These are the activations of a small neural network, seen along a few directions. Each row is one input.
Each table varies a few parts of the input and shows all the possible inputs, shuffled.
Descriptions start from the smaller parts, as in this example, which fits no table here: one of 8 places around a ring, together with either a single point or one of 11 places along a line or (one of 2 separate values, together with one of 6 places along a line).
Shared parts are said once, and a part with two or three values counts as separate values.

Other details of the inputs vary at random and push rows far along two fixed directions, the same in every table; ignore that.

A family of inputs:
row 1: [-20  38  -3 -11  28 -22   3  13 -11  -3   6   2  -9]
row 2: [ 65 -19  94  28  -4  14  44  -2  -6  26 -37  15  33]
row 3: [-39  31  24  40  51  -1   6  11 -54  48   3  26 -49]
row 4: [  0 -13 -57 -19 -31  22 -39 -20  20 -29  23  -3   4]
row 5: [ 57 -40  60   3 -41  20  29  -8  15  17 -46  23  47]
row 6: [ 11  29 -46 -31 -19   1 -18 -12  18 -29  11 -23  -9]
row 7: [ -2 -17 -59 -17 -24  11 -29 -17  23 -34  32   0  15]
row 8: [-23 -48 -43 -17 -29   6 -18 -11  38 -30  15 -49  -1]
row 9: [-48  42  11   4  54 -37  22  28 -37  39 -13  32 -31]
row 10: [ -5  -2 -39  -4  -7  12 -30 -14  13 -35  36  -9  13]
row 11: [-54   5  17  18  52   2  34  10 -14  34 -10  31 -28]
row 12: [-39  46  16   3  40 -24  15  28 -37  43 -24  28 -36]
row 13: [ 97   2  53 -10 -44  -8  16   2   4  -5 -25  -6  57]
row 14: [ 54 -60  58  27 -57 -23   0  16 -10  20 -19  -2  46]
row 15: [-16   3 -14  -1  13  26   4 -20  15  -6   3  -9 -27]
row 16: [ 12   5 -39   0  -4  22 -33 -19  10 -32  35 -21   1]
row 17: [-25  -2 -22 -11  -4 -39 -12  28  -8  -6  -2 -30 -19]
row 18: [-26  -1 -11  -2  23  19   7 -12  21 -18  12  -5  -6]
Each input here is: one of 3 separate values, together with either a single point or one of 5 places around a ring.
Changing only the choice among 3 separate values turns row 14 into row 17. The same change can be made to row 4. Which row results?
> row 12

A family of inputs:
row 19: [-14   7 -86 -41 -24   4 -39 -15  32 -45  27 -26  -9]
row 20: [  8 -19 -15  -7 -17  10  -5 -11  18 -14   5   2  17]
row 21: [-50 -13  -4  12  27  10   7   0  -1  14   2  -1 -34]
row 22: [ 43  -6  14 -11 -20  17  12 -16  24 -18 -10   1  32]
row 23: [-45  17 -40 -16  15 -16 -12  11   0  -3   6 -15 -35]
row 24: [-31 -10  14  21  26   7   8   4 -12  20   1  -2 -25]
row 25: [ 27  -5   2 -11 -29 -16  -6   8   3  -7  -9 -16  16]
row 26: [ -6  31  -1 -10  23  -2  11   1  -1  -1  -1   5  -8]
row 27: [ 13   1  44  12   2 -18  22  16 -22  29 -23  27  16]
row 28: [ 14 -32   5   5 -21  22   3 -16  16  -2  -4   6  16]
row 29: [-12  -7  12  11  13  -5   5   8  -8   8   0  -3  -6]
row 30: [-31  27 -33  -4  22  -4 -18   3 -10  -7  23   2 -20]
row 31: [ 36 -28  10   7 -31  26  -6 -19  15  -9   0   4  28]
row 32: [ 11  -6 -15 -14 -19 -11 -11   2  12 -21   7 -20  15]
row 33: [ 39 -16  17  -4 -21  31  13 -24  26 -14 -12   0  25]
row 34: [-29  34 -24   0  24 -16 -15  12 -22   5  15  -8 -36]
row 35: [ 25 -11   2   2 -18  11  -8  -9   7 -10   5   6  23]
row 36: [ 15  19  26   9   1 -15   3  14 -29  24 -13  18   1]
row 37: [ -5  -9  23  26  14  11   5  -2 -14  18   2   5 -11]
row 38: [  6  -7  47  10   1 -24  25  21 -17  27 -28  14  13]
row 39: [-55   0 -21   2  31  -3   0   6   0   4  10  -4 -32]
row 40: [ 10  34  19  -7  15  -8  17   7 -12  15 -18  10  -8]
row 41: [  9  -1  36  24  12  -6  11   9 -22  20  -5  12   4]
row 42: [ 22  -1 -30 -16 -26  -3 -23  -8  16 -33  20 -20  19]
Changing only one part turns row 24 into row 32. The same change can be made to row 31. Which row results?
> row 30
Describe the family of inputs behind these rows.
> one of 4 places along a line, together with either a single point or one of 5 places around a ring
A walk changes only the place on the ring of 5. It starts at row 36 and steps to row 19. List the rest of the walk in order.
> row 23, row 25, row 34
List by row number the other rows that have the place on the line of 4 in common with row 39.
> row 20, row 22, row 29, row 35, row 41

A family of inputs:
row 43: [ 40 -19  -2 -11 -45   5 -17  -6  15 -20  -3 -15  30]
row 44: [-52  11 -23   7  38  13   3  -5  -6  13   9  12 -43]
row 45: [-10 -15  26  20  16  11   9   0  -4   9  -3  -4  -7]
row 46: [ -8  -3  64  36  29  -1  37  13 -35  57 -29  32 -17]
row 47: [ 34 -40  15   4 -31  18   2 -16  23 -17   1  -1  42]
row 48: [ 20 -12  81  34  16   7  39   6 -19  38 -29  22  13]
row 49: [ 16 -13   3  -8 -18 -15   4   6   6  -4  -5  -1  23]
row 50: [-51  26 -49  -6  32  -8 -18   4  -4 -13  27 -25 -47]
row 51: [ -7  31  30  19  36  -8  15  13 -34  31  -8  27 -17]
row 52: [-8 -2 21 13 21 18 16 -7  1  7 -5 12 -1]
row 53: [-12  29  20   8  32 -13  19  12 -24  22  -9  16 -18]
row 54: [-21 -11  33  29  22  -1  18  10 -23  38 -14  13 -24]
row 55: [-42  27 -29   6  35  -4 -17   7 -17   1  24 -12 -43]
row 56: [ 29  -9  12   1 -19 -13   3   2  -1  -2  -3   2  25]
row 57: [-60  32 -53 -19  33   0 -16   1   4 -11  18  -3 -41]
row 58: [ 33 -44   0   0 -43  13  -1 -15  21 -10  -2   3  34]
row 59: [-29  23 -53 -19  11  10 -24  -9  10 -22  21  -5 -22]
row 60: [-25  23  19   5  34 -19  21  18 -21  26 -12   8 -23]
row 61: [ 71 -10  40   2 -40   1   8  -5   2   0 -16   4  44]
row 62: [-27  13  22  11  30 -23  16  24 -25  27 -12   1 -24]
row 63: [ 39 -15  44  13 -25  -9   8   9 -14  18 -20  22  38]
row 64: [ 24 -10 -30 -30 -40   7 -18 -15  33 -34   3 -19  22]
row 65: [-43  30 -31  -4  31   2 -14   2 -11   1  16  -3 -37]
row 66: [ 41 -10  -8 -27 -37  -1   1  -7  28 -25 -10  -7  36]
row 67: [ 53 -30  37  -1 -48 -10   7   4   6   2 -24  13  53]
row 68: [  3 -15 -65 -36 -42   8 -39 -16  42 -53  21 -39   9]
row 69: [ -2  12 -60 -29 -12   6 -24 -17  28 -42  27 -32  -7]
row 70: [ -5   1 -64 -19 -14   7 -36 -15  20 -39  38 -18   1]
Describe the family of inputs behind these rows.
> one of 4 places along a line, together with either one of 2 separate values or one of 5 places around a ring
Changing only the place on the line of 4 turns row 48 into row 45. The same change can be made to row 60. Which row results?
> row 62
A walk changes only the place on the line of 4. It starts at row 70 and steps to row 55. List the rest of the walk in order.
> row 61, row 51
Which other rows does row 47 become when the choice among 2 separate values takes its other values? List them by row number.
> row 58
Which other rows does row 68 become when the place on the line of 4 takes its other values? List them by row number.
> row 57, row 64, row 67
